Look-ups in named tables: a row name and a column name give one cell, copied from the table.

vogo =
cols = vegug, kome, kel, liboros, liniba, fofip, nik
kovesos: [666, 643, 826, 67, 199, 430, 785]
bada: [578, 771, 581, 493, 787, 613, 430]
kov: [865, 781, 765, 677, 683, 460, 561]
tukelok: [490, 672, 462, 431, 666, 520, 287]
nas: [683, 373, 492, 848, 716, 248, 397]
vuvifi: [452, 496, 406, 746, 321, 576, 258]
gud: [922, 776, 462, 498, 589, 703, 337]
zamito: [164, 870, 820, 533, 425, 317, 562]
zar: [549, 379, 590, 279, 977, 604, 346]
foge: [637, 328, 589, 391, 689, 808, 220]
fep: [706, 780, 715, 481, 826, 696, 815]
duse: [434, 531, 913, 555, 889, 569, 299]
sova: [927, 293, 661, 472, 517, 661, 374]
pabo: [598, 549, 704, 795, 612, 992, 535]

zamito, kome: 870
nas, kel: 492
foge, liboros: 391
kovesos, liboros: 67
nas, liboros: 848
zamito, liniba: 425
gud, nik: 337
sova, kel: 661
vuvifi, liniba: 321
kovesos, kel: 826
zar, kel: 590
kov, nik: 561
duse, kome: 531
Row with the largest kome: zamito

nur
cols = fof, zon
gud: [-203, -737]
ged: [-4966, -4282]
zogu: [-3753, -5096]
bired: [-9092, -7500]
pubol: [8088, 6534]

What is the zon of ged in nur? -4282
What is the zon of gud in nur? -737
What is the fof of bired in nur? -9092
What is the zon of pubol in nur? 6534
What is the zon of zogu in nur? -5096
What is the fof of ged in nur? -4966
What is the zon of bired in nur? -7500
What is the fof of zogu in nur? -3753
What is the fof of gud in nur? -203
What is the fof of pubol in nur? 8088
Row with the largest fof: pubol

dil =
        feg  lutura  zaka  monodur  tam  gorenuf  vig  bisu  bubu
dag     234     180   104       96  187      224  192   160   181
mef     178     170   110       96  153      237  193   155   145
kaga    175     179   102      126  124      216  217   174   129
rebunu  175     129   101      135  114      178  187   207   131
dif     150     157   105      121   99      167  211   147    92
govul   166     124   108      118   84      127  219   146    49
zufe    193      94   112      155   40      131  213   168    60
sepa    202      74   138      156   49       85  221   214    27
supal   124      98    98      138   18       57  231   133   106
zon     169      66   110      189    9       70  219   195    55
pidat   191      41   152      143   67       45  225   195    63

What is the vig of kaga in dil?
217
What is the gorenuf of govul in dil?
127
What is the bisu of pidat in dil?
195
What is the feg of dif in dil?
150
What is the feg of supal in dil?
124
What is the gorenuf of sepa in dil?
85
What is the lutura of govul in dil?
124

goveva =
,gal,tud,pamad,dubu
zum,91.55,-56.58,47.93,2.73
bagereg,-34.51,20.99,72.91,-22.14
dosuv,51.84,-32.33,-57.61,11.87
rozu,11.47,15.46,91.46,10.79
duv,-35.78,65.64,-26.50,-19.17
feme,-12.89,24.38,73.95,-8.31
kaga,13.49,-25.25,-51.52,10.11
legogen,81.32,27.40,20.11,4.16
moder,37.74,54.66,-51.12,-23.54
vuz,44.47,-17.14,47.14,-29.28
musused,28.34,-1.85,74.74,-2.79

zum, dubu: 2.73
rozu, tud: 15.46
legogen, tud: 27.40
kaga, tud: -25.25
zum, pamad: 47.93
rozu, dubu: 10.79
dosuv, gal: 51.84
musused, dubu: -2.79
moder, gal: 37.74
duv, pamad: -26.50

lof:
	gopara	pur	tizuni	vomalaz
tiner	-52	-35	-37	-83
bunavib	-45	-87	-39	-51
tid	-8	1	-27	-14
bas	69	-60	-65	13

vomalaz of tiner: -83
pur of tid: 1
pur of bunavib: -87
tizuni of bunavib: -39
vomalaz of bas: 13
vomalaz of tid: -14
gopara of tid: -8
tizuni of bas: -65
tizuni of tiner: -37
vomalaz of bunavib: -51

Table peg
|  | mivu | zun | vitefil |
|---|---|---|---|
| lemuzag | 189 | 138 | 134 |
| nezu | 116 | 119 | 190 |
| vad | 219 | 171 | 118 |
| vupefik | 212 | 196 | 112 |
| pab | 251 | 173 | 95 |
| toz | 228 | 187 | 105 |
| lofevap | 37 | 115 | 236 |
| bibar | 103 | 103 | 200 |

zun of vupefik is 196
zun of lofevap is 115
vitefil of lofevap is 236
vitefil of lemuzag is 134
zun of bibar is 103
mivu of bibar is 103
zun of toz is 187
Which row has the largest zun? vupefik

dal:
|  | tik | kizim | vup |
|---|---|---|---|
| loza | 56.09 | 50.78 | 27.12 |
| nago | 29.52 | 24.99 | 59.93 |
| nupava | 53.72 | 30.86 | 26.51 |
| rufubi | 79.52 | 42.42 | 41.82 |
| zul | 77.52 | 29.78 | 47.12 |
| zif | 58.39 | 62.95 | 39.27 |
| bazan | 43.27 | 58.84 | 95.64 |
| doneme | 68.29 | 52.97 | 67.42 |
| lub | 65.75 | 25.15 | 47.87 |
| pafez | 47.01 | 88.21 | 54.61 |

What is the tik of loza in dal?
56.09
What is the kizim of nago in dal?
24.99
What is the vup of nago in dal?
59.93
What is the tik of zif in dal?
58.39
What is the vup of loza in dal?
27.12
What is the vup of zif in dal?
39.27
What is the vup of pafez in dal?
54.61
What is the kizim of nupava in dal?
30.86
What is the tik of lub in dal?
65.75
What is the vup of lub in dal?
47.87
What is the tik of rufubi in dal?
79.52
What is the vup of zul in dal?
47.12
What is the kizim of lub in dal?
25.15
What is the tik of pafez in dal?
47.01
Row with the largest vup: bazan

tigor =
|  | silal | muvuba | movi | gev | gudezo | lanafav | zalemev | bidupo | dibev | zam |
|---|---|---|---|---|---|---|---|---|---|---|
| lesusap | 93 | 82 | 66 | 165 | 24 | 101 | 191 | 95 | 68 | 84 |
| ginag | 89 | 137 | 119 | 59 | 112 | 116 | 87 | 107 | 157 | 12 |
| misof | 82 | 187 | 93 | 102 | 58 | 113 | 151 | 85 | 110 | 90 |
| riloleb | 109 | 67 | 57 | 57 | 159 | 73 | 37 | 144 | 89 | 7 |

zam of lesusap: 84
dibev of ginag: 157
dibev of misof: 110
dibev of lesusap: 68
lanafav of misof: 113
movi of riloleb: 57
bidupo of misof: 85
gev of ginag: 59
zalemev of misof: 151
gev of lesusap: 165
muvuba of riloleb: 67
bidupo of lesusap: 95
dibev of riloleb: 89
muvuba of ginag: 137
Which row has the largest gev? lesusap

Table segul
	bonuv	nar	soduzi	rin	vos	sebemur	vimar
kibe	9.229	-10.269	21.058	-43.177	-50.675	45.821	-5.670
gozavu	-38.894	-71.487	70.716	53.609	-20.216	10.728	28.630
nazabof	38.889	-22.665	-64.514	53.251	53.133	88.065	-33.101
sarube	-36.239	67.685	-58.139	-40.577	71.855	16.861	68.488
ton	24.845	-15.604	43.951	-52.340	19.729	56.552	59.419
dimu	60.962	5.878	29.204	-72.068	11.894	79.625	-73.316
mutat	58.715	81.816	-8.349	3.390	-50.171	12.437	83.250

sarube, vimar => 68.488
gozavu, sebemur => 10.728
dimu, bonuv => 60.962
ton, soduzi => 43.951
gozavu, nar => -71.487
gozavu, vimar => 28.630
mutat, sebemur => 12.437
dimu, sebemur => 79.625
dimu, nar => 5.878
kibe, vos => -50.675
sarube, soduzi => -58.139
dimu, rin => -72.068
gozavu, rin => 53.609
nazabof, sebemur => 88.065
ton, vos => 19.729
sarube, vos => 71.855
kibe, sebemur => 45.821
ton, sebemur => 56.552
dimu, vimar => -73.316

